Each row below is a small network's average activation on inputs in which a field has the value named, seen along a few directions.
Related values have similar rows: they may be neighbours, one step apart, or belong to one group.
Random noise pushes rows far along 13 fixed directions. That doesn't count. These rows show it; they differ only by the noise:
[ 268 -101 -519   69  517 -124  709  453  241  346  617  198  603   13
   65  -75  204 -923  242 -963   29  100  347  268  155]
[-501 -287   83 -297 -680  477 -195 -561  141   19  442 -238 -411 -410
  515  562 -145  745 -104  263 -365  149    2  429 -227]
[-294  -54 -268  200   36   92  101 -126  391  -62  -64    5  -67  -66
  -57 -148 -165   84  160  302 -415  317  -38   42  129]
[ -95  158 -108 -519  247  653  219 -405  -56   77  379  498 -255 -215
 -181  123  461  213  216  145   48 -306 -313  -88  435]
[-400 -312   70 -189  155  232 -189 -157  -15   36 -646 -121  466  -82
 -418  221  135  303 -191  413  106  -12 -220 -189   94]
[ 116  186  -16  260  699  -18  -53 -187 -766 -778  276  180  210 -209
 -284 -166   44  399  245  153  433  214 -125 -196  496]
[-750 -134  307 -261 -797  275  261 -364 -223  942 -131   40 -241 -301
  -48  100  502  269 -151  109 -623 -195 -190  431  124]
[ 143 -369  -66  287 -133  150 -120  250  203  158  -80 -126  187  -44
 -127  218 -104 -452 -172  125 -192  111  -52  117 -221]
[ 366 -372   40 -162  446  387 -697   11 -183 -596 -416  -21  400   78
 -265  215 -128  267   31  580  333 -113 -508 -475  -77]
[-357  -60  268 -440  484  163 -165 -331 -502 -282   61 -314  255  115
 -294  337   -7  912 -258   52  228   66  -60  104 -268]
[  23  -16  117  144 -246  -73  -97  172  111  303 -496  148  -51 -301
   58 -114  120 -220  350   98 -124  314   25  -24  484]
[  44   84   92 -314  205 -110  282  386  423  314 -323  269 -235  481
  -49 -225 -308 -415  198  -70 -104  420 -141  195 -482]
[-110  204  -81  108  119 -437  193  123  443   74 -553 -358  290  488
 -570  -73   44 -382 -484  146  197 -127  185   20 -474]
[-104 -143 -101 -380   15  271 -193 -186  152 -168  384 -237  119 -328
  335  522   93  462  184 -162   41  212  260  265   64]
[ 534 -348   47  505  480  -99  -99  559 -274  -75   11 -168  519  288
 -438   90 -275 -666 -346 -162  156  125  -63   11 -449]


Field Ritaf:
w8: [ -75  395  259 -175 -672 -414  199   11  426  135 -236  349 -855   81
  621 -307 -569 -248    9 -122  217  143  330  122 -108]
w7: [  -2  376  -31 -227  550  174  180  -29  -14   11 -250  160  194   36
 -604   68  641   67 -250 -112  348 -705   59 -374  520]
w9: [ 301  365  240  430  320 -298  395  395 -681   60  772  239 -333  365
 -497 -198  223 -442 -286 -445 -143   73  139  218 -397]
w5: [-233 -100   20   70   50  121   99   79 -230  552   80    8 -192  236
 -294 -241  212   43  -13   18 -845 -189 -123   64 -125]
w6: [-487   97  167 -262 -875 -244 -366  197 -253 -204 -431 -316  358 -471
  430  545  507   53  165  -52  493  126  418  525  -59]
w2: [-184 -320 -171  773  397 -165 -345 -225 -680 -414  382 -685  607 -253
  -76  -56 -277  862 -132  -83 -319  -29   82 -350  613]
w1: [-104  637  373 -130  133 -297    8  507  -48  118 -371  324 -865  321
 -368 -377  139 -104  329  248  -19  635  -69  292 -300]
w3: [ 184 -359  105  165  801  807 -238  363 -165 -363  200  129  326 -540
 -516  673 -166   37   36  280  303  757    7 -140  270]
w4: [-634  219  -50 -157  473 -191  725 -262 -302 -420  586 -136  221 -250
 -141  435   71  223 -233 -369  725  600  512  564  -62]
Ritaf is arranged as 3 separate groups.
List the group mates of w4, in the order listed. -> w2, w3
List the group mates of w7, in the order listed. -> w8, w6

Field Tis:
h9: [-216  285 -408  386 -843  206 -124 -529  481 -471  349   25 -649 -310
   45   31  215   55   12  937 -356 -141 -152    7   98]
h8: [-332   48  -87  -33  -23  272  101   20  195  -38  155 -228  226 -229
 -428  659  451  -57 -355   86  144 -141  383  296   -3]
h4: [  -9    3  132  107  -66  300 -313  160 -134  131  151 -187 -157 -158
 -293  291  181   85 -148   26 -401   79  150  300   17]
h6: [ 237  152 -137 -343   86 -209  533 -246 -105 -197  643  415  -84   24
  709 -289 -358  -48  279 -471  532 -123  -29  -18   81]
h5: [  83  199  220 -285 -250   26   22   -3  338  533   -3  -81 -375  -27
  141  143  201  127 -115 -268  -60 -132  222  -17   37]
h7: [ 186  167 -337  234  274  236  410 -166  235  340  798  254 -424  -65
 -102 -175  254 -252   75 -275 -532 -188  175 -147  352]
h3: [ 328 -305  431  303   -6  129 -131  374 -586  345  110   43  -76 -326
   77  250 -128 -288  147 -363 -202  579   16  410  148]
h2: [ -73 -146  238  589 -528 -242 -129  208 -513 -294 -419   95   31 -349
   63 -125 -120 -348  208  524  199  577 -181  304  -66]
h1: [-411  134 -626 -523  425  -55   -5    2  899 -463 -286 -225  395  275
 -118  116  114  136  150  195  237  -37  162  -19 -222]
Tis is arranged as 3 separate groups.
List the group mates of h3, in the order listed. -> h6, h2
List the group mates of h4, in the order listed. -> h8, h1

Field Sil:
c2: [ 143  367  332 -279 -317 -652  -97   96 -110  133 -529 -345  174  -59
   67  113  518  -67   94 -235  527   96  450  238   42]
c6: [ 599  270  162  122 -211 -151 -332   65   94  275  402 -548 -356   39
  166  186  132   24  -33 -368 -292 -126  459  216  -66]
c3: [-604 -333 -127 -306   96   70  523 -120  200  657 -210   -2  475  220
  -48 -146  -53   43 -245 -350 -273 -229  -75    7  -82]
c10: [ 336 -349  -66  126  140   13 -459  290  116 -398  -89 -328  302   40
  150  206 -330   18  154  137  -39  422  -55   82 -319]
c9: [ 505  -19  160  580   21  133 -333  300 -640 -285  270   72   79 -553
 -241  338  291 -400   16   50  336   82  128   56  487]
c7: [ -58 -305  511  115 -170   23 -424  150 -529  261 -616   54  -22   57
  -79 -155 -190  264  -70  211 -200  -29 -392 -284   -7]
c1: [  96  224 -493  205 -425 -104  -81 -225  444    1  203 -143 -249  209
  248 -549  163   33  220  125 -830 -601  -46  -90   85]
c5: [-228  301 -514 -382  725  319  404 -149   48 -115  743  213  185  -51
 -268    4  592  191  328 -374 -105 -184  171   78  458]
c4: [ -96   29  -85  362 -513 -286  221 -188  139  -57   13   64 -298  121
  354 -428 -450 -121  -34  185 -240   30 -161   36 -221]
c8: [-333 -120 -275 -302  149  141   29  -63  313 -194   15 -192  488  -43
 -214  447  312  120 -306   57  310 -257  183  -59 -171]
Sil is arranged as a line.
Going along Sil from c2 by way of its neighbour c6, in what order are c3, c7, c5, c8 met? -> c3, c5, c7, c8
What is the length, in steps, of the shortest route from c9 to c4? -> 2
